Here are a small network's activations along a few directions, averaged over the inputs that share one value of a field.
Values that are neighbours, or in one group, have similar rows; names and order tell nothing.
Random noise pushes rows far along 2 fixed directions. That doesn't count. These rows show it; they differ only by the noise:
[ -49  -48  -65  101  -93 -337  -45  158   74  -67   95  -79  173  -12
    4 -164]
[ -51 -172  -11  204  -34 -398   91  306  159 -100  102 -249  126   31
    7 -179]
[ -47   56 -111   14 -143 -287 -159   33    2  -39   90   65  213  -49
    1 -152]
[ -54  259 -225  -85 -136  -31 -289 -112  -85   75   68  265  207  -88
   40    1]


Bul, 10 values:
z3: [-197  183  -68 -121  102  260   91   -8   23  215   37 -112  -38  -14
   40  145]
z1: [  56 -329  325  -91 -233 -817 -148 -172 -206 -326 -177  -11  236  -53
 -160 -620]
z6: [ 240  -81  125   21  -14   45  -35 -322  133 -195   -5   38 -255   23
   34   16]
z10: [  45  -97   93  -46  -50  -28  -89 -345  -21 -107   -2  107 -111  -49
  -64 -142]
z7: [ -26  280 -168  -71 -187 -156 -326  -35 -157   36   46  237  184  -78
    2 -130]
z2: [  17    8  -11 -103  -19  118 -153 -320  -91   -5  -80  139   22  -44
   32 -120]
z8: [ 110  -57  227 -388 -338 -328   -6 -235 -217 -140   91  215  184   31
 -267 -273]
z4: [-208  105    7  -76  -61  281  -78  -88   -5   68  197   30  -34  -60
  -47  187]
z5: [  89   50  -31  -62   64   39 -268 -180 -214   16 -260  276    9 -119
   21  -57]
z9: [ 196 -102  178 -156  -82 -168  272  116  -47 -116  -77   80   68   86
 -157    9]
The values of Bul form a tree with 2 forks.
Name the neighbours of z5, in listed order. -> z1
Name the neighbours of z9, in listed order. -> z8
Name the neighbours of z6, in listed order. -> z10
Name the neighbours of z4, in listed order. -> z3
